A small network was shown many inputs. Here are its activations along a few directions, one row for each input.
Each table varies a few parts of the input and shows all the possible inputs, shuffled.
A made-up example of a description, with smaller parts first: one of 8 places around a ring, together with either a single point or (one of 2 separate values, together with one of 4 places along a line) or one of 11 places along a line.
Shared parts are said once, and a part with two or three values counts as separate values.
In the rows, zero is written as 128.

A family of inputs:
row 1: [125 119 124 119 111 113 173 109 126 133 132 114 133 127 118 126]
row 2: [113 122 120 130 104 133 177 123 107 132 129 153 129 126 126 131]
row 3: [143 131  98 127 127 104 129 105 140  88 124 150 172 134 126 139]
row 4: [103 139 126 152 116 131 125 116 135 121 129 117 165 122 114 102]
row 5: [110 110 146 115 152 120 162 136  98 119 118 159 102  92 123 136]
row 6: [123 108 150 104 158 100 159 122 116 120 120 119 107  93 114 130]
row 7: [ 98 109 131 130 146 133 160 133 106 132 112 157 108 129 111 119]
row 8: [125  95 136 114 152 100 119 116 137 108 113 122 139 139 106 110]
row 9: [103 147 119 150 116 120 111 128 109 109 164 107 145 137 119 103]
row 10: [ 98  88 142 131 144 121 162 138  92 167 111 130 105 133 124 118]
row 11: [100 139 124 141 106 128 149 110 131 133 113  97 136 125 119 106]
row 12: [128 119 125 129 121 116 148 114 131 121 148 134 162 125 114 123]
row 13: [141 121 125 110 174  92 114 118 129  75 110 154 146 100 121 145]
row 14: [210 154 144 105 153 197  67 171 199 185 134 156  78 153 157 179]
row 15: [ 89 142 121 153 100 149 153 124 112 132 109 136 132 124 126 112]
row 16: [ 88 121 130 153  97 136 155 128  98 167 109 108 130 127 140 111]
row 17: [138  96 151  99 158  88 121 119 130  95 119 123 133 102 118 127]
row 18: [101 146 117 139 106 118 136 123 104 121 147  87 117 139 123 107]
row 19: [203 188 119 129 104 209  45 166 175 168 167 122  85 161 175 169]
row 20: [129 120 109 125 167 104 111 115 137  88 104 153 152 136 109 127]
row 21: [113 107 136 129 162 116 131 125 128 121 130 137 142 127  97 111]
row 22: [ 88 148 114 150  99 138 140 136  87 119 144 125 112 139 130 113]
row 23: [111  90 156 116 149 108 164 141  85 154 117 132  99  95 136 134]
row 24: [221 152 157  92 158 178  66 173 191 171 139 161  72 109 165 197]
row 25: [115 127 125 137 107 115 112 108 145 109 114 102 161 134 124 102]
row 26: [114 101 130 130 102 121 179 128  94 167 128 125 126 129 139 130]
row 27: [120 152 100 150 122 119 105 107 144  88 104 134 174 131 126 117]
row 28: [202 183 131 137 104 220  62 157 204 181 130 130 104 149 172 171]
row 29: [115 134 118 135 106 104  99 120 118  96 148  91 142 150 129 102]
row 30: [111 107 135 118 152 113 157 119 124 133 114 118 112 130 102 113]
row 31: [ 87 127 123 150  97 126 142 141  73 155 143  97 110 142 144 112]
row 32: [126 108 152 114 168 103 133 128 120 108 136 139 136  91 110 128]
row 33: [121 159  93 147 122 109  91 118 118  75 139 123 154 147 131 119]
row 34: [139 107 124 115 111 100 136 106 140 109 133 119 159 136 123 123]
row 35: [227 163 127 109 109 200  85 160 199 182 151 150 102 148 170 189]
What is each input in this table made of?
Answer: one of 5 places along a line, together with either a single point or one of 6 places along a line
The inputs of row 26 and row 31 match in every part but the place on the line of 5. If row 3 is changed in the same way as row 26 into row 31, which row does it become?
Answer: row 33
Which other rows does row 6 become when the place on the line of 6 takes its other values? List them by row number.
Answer: row 5, row 13, row 17, row 23, row 32

A family of inputs:
row 36: [151 113 141 106 162 116 128 126 144 115 118 150 129 107 121 144]
row 37: [140 127 133 117 158 119 106 133 134 107 128 140 122 121 123 135]
row 38: [127 156 110 152  80 166 130 127 141 155 132 119 137 151 143 126]
row 39: [ 31  89 116 149 121  53 198  86  55  78 112 106 173 115  86  66]
row 40: [145 156 104 142 104 143 102 115 163 113 125 129 164 147 133 128]
row 41: [121 134 136 133 120 140 119 143 115 149 141 108 103 134 137 123]
row 42: [133 112 146 116 137 136 152 139 121 157 120 140 103 112 133 142]
row 43: [137 106 143 115 134 137 159 135 128 162 116 144 109 119 131 143]
row 44: [139 135 129 123 143 118  94 130 138 108 136 117 128 130 126 126]
row 45: [141 152 111 135 117 128  91 124 143 104 141 117 145 143 134 126]
row 46: [123 152 118 145  94 151 118 137 120 146 147 109 119 146 143 124]
row 47: [155 107 138 104 159 116 135 123 151 121 115 155 135 114 118 145]
row 48: [122 126 138 128 135 140 131 146 111 149 132 131  97 125 135 133]
What is each input in this table made of?
Answer: either a single point or (one of 2 separate values, together with one of 6 places along a line)
Which other rows does row 47 become when the choice among 2 separate values takes its other values? List them by row number.
Answer: row 43

A family of inputs:
row 49: [ 65 108 143 139 175  88 190  94  94  75  88 144 166  55  83  99]
row 50: [179 158 152 112 185 175  78 155 209 156 107 180 104 104 122 168]
row 51: [102  77 158 126  95 136 169 116 137 171 110 102 133 143 113  93]
row 52: [187 202  90 154  58 195  43 143 173 123 131 134 146 166 197 166]
row 53: [ 96 170  88 189  72 167 118 143  87 178 125 111 125 168 172 126]
row 54: [156 218  99 161  95 196  36 146 198 151 110 105 116 179 161 134]
row 55: [202 121 169  71 214 135  67 163 191 158 103 145  54 104 139 178]
row 56: [175 200 135 133 118 176  32 158 197 151 172  85 105 151 146 134]
row 57: [236 105 161  63 178 134  72 159 166 131 123 175  83  91 174 206]
row 58: [ 66 137  59 176  96  84 110  90  97  66 112 107 206 187 111  72]
row 59: [ 83  86 165 132 160 144 156 139 117 136 100 172 122 107  96 102]
row 60: [ 82  99 136 133 109  82 199  72 114 115  99  74 177  94 101  91]
row 61: [213 142 143 105 148 174  84 151 184 127 128 210 135  91 157 198]
row 62: [ 95 102 121 115  78  84 222  95 105 127 127 120 146 122 114 115]
row 63: [206 184 127 128  82 174  39 155 173 123 194 114 134 138 182 166]
row 64: [ 88  71 166  99 200  47 177 105  76  76  83 109 115  57  98 116]
row 65: [137 104 137 132 102 139 175 134 120 214 128 113 128 130 150 143]
row 66: [152 200  75 163  85 205  92 137 151 138 139 126 109 197 152 142]
row 67: [120 114 144 136 166 147 162 157 100 182 119 182 116  95 133 155]
row 68: [114 153 127 161  96 146 114 156  86 179 186  91 114 140 156 126]
row 69: [195 133 121 107 112 178 148 126 183 174 143 129 111 159 129 160]
row 70: [177 142 128 111 176 187 134 146 163 141 136 200  98 124 113 174]
row 71: [199 149 145 107 121 166  94 134 230 187 115 109 118 139 138 151]
row 72: [ 55 166  68 171  46 112 164 107  73  90 125 119 144 155 136  96]
row 73: [ 61 147 123 159 101  89 136  96  78  78 157  52 164 100 104  71]
row 74: [ 72 151 109 142  70  89 160 118  70  90 185  98 132 128 118  95]
row 75: [106  73 111 122 128  55 170  75 130 103 117 109 206 153  89  92]
row 76: [112  43 142  91 219  20 145 107  93  65 102 144 143 116  87 115]
row 77: [101  75 152  78 167  51 199 127  67  89 112 155  84  85 112 137]
row 78: [143  77 164  94 191 109 150 166  83 184 114 148  68  96 147 167]
row 79: [ 81 127 146 152  90 142 107 139 102 135 167  82 120 152 118  73]
row 80: [171 183 113 134 108 186  87 150 150 137 201 105  96 169 137 142]
row 81: [ 83 120  99 148 120  61 105 101  94  66 173  86 194 159  93  72]
row 82: [231 134 136 100  86 165 100 131 205 160 135 139 148 126 173 182]
row 83: [ 44 162  83 187  76 113 139  85  81  79  96  73 175 127 122  72]
row 84: [ 89  80 119 130 194  60 159  96 111  63 107 180 197 116  72  99]
row 85: [200 105 147  69 205 148 121 154 144 144 131 165  46 124 129 184]
row 86: [106  49 186  90 186 104 144 149  99 137  95 137  72 108 112 117]
row 87: [ 78 111 128 120 143  90 213 117  86  88 118 190 135  84  97 122]
row 88: [ 64 143 108 181  66 165 110 127 103 135 106 103 132 178 136  74]
What is each input in this table made of?
Answer: one of 5 places along a line, together with one of 8 places along a line
The inputs of row 52 and row 61 match in every part but the place on the line of 5. If row 83 is changed in the same way as row 52 into row 61, which row does it become?
Answer: row 49
The inputs of row 80 and row 85 match in every part but the place on the line of 5. If row 74 is changed in the same way as row 80 into row 85, which row does it become?
Answer: row 77
Which other rows does row 67 become when the place on the line of 5 takes its other values? List them by row number.
Answer: row 53, row 65, row 68, row 78

A family of inputs:
row 89: [119  81 140  98 216  67 110 131 103  81 118 152 116 121  97 123]
row 90: [ 77 138  76 162  64 100 177  77 108  84 140 115 206 156 101  84]
row 91: [218 104 167  84 166 193 121 162 205 219  96 173  70 131 150 192]
row 92: [216 127 181  71 184 166  88 181 167 174 162 145  41  99 147 190]
row 93: [211 130 144  81 171 145 113 157 159 135 119 196  88  92 161 206]
row 94: [ 46 118 110 161  56  68 167  85  73 104 138  39 174 142 116  59]
row 95: [ 74  37 166  97 160  28 209  96  66 108 106  95 142  79  94  93]
row 96: [ 31  65 160 131 170  89 226 130  34 134  91 157  98  75  94  98]
row 97: [  6 150 101 196  70 132 187 119  36 132 123  95 131 140 119  66]
row 98: [190 178 112 152  63 234  80 157 202 227 134 119 113 191 176 155]
row 99: [160 116 151 101 202 110  99 116 180  88  91 159 146  82 104 142]
row 100: [183 201  89 150  66 191  72 146 156 138 154 140 130 154 186 173]
row 101: [ 94 155  87 163 111 110  71 121 105  74 150  94 152 185 122  85]
row 102: [131 191 100 162  96 151  59 108 183  85 123 104 186 144 128 106]
row 103: [105  57 135 100 170  56 221  90 106  88 107 175 173  96  78 121]
row 104: [187 198 129 139  82 207  48 172 166 179 197  92  83 163 175 155]
The inputs of row 104 and row 98 match in every part but one. If row 92 is changed in the same way as row 104 into row 98, which row does it become?
Answer: row 91
What is each input in this table made of?
Answer: one of 2 separate values, together with one of 8 places along a line
Which other rows does row 103 become when the choice among 2 separate values takes its other values? List them by row number.
Answer: row 90
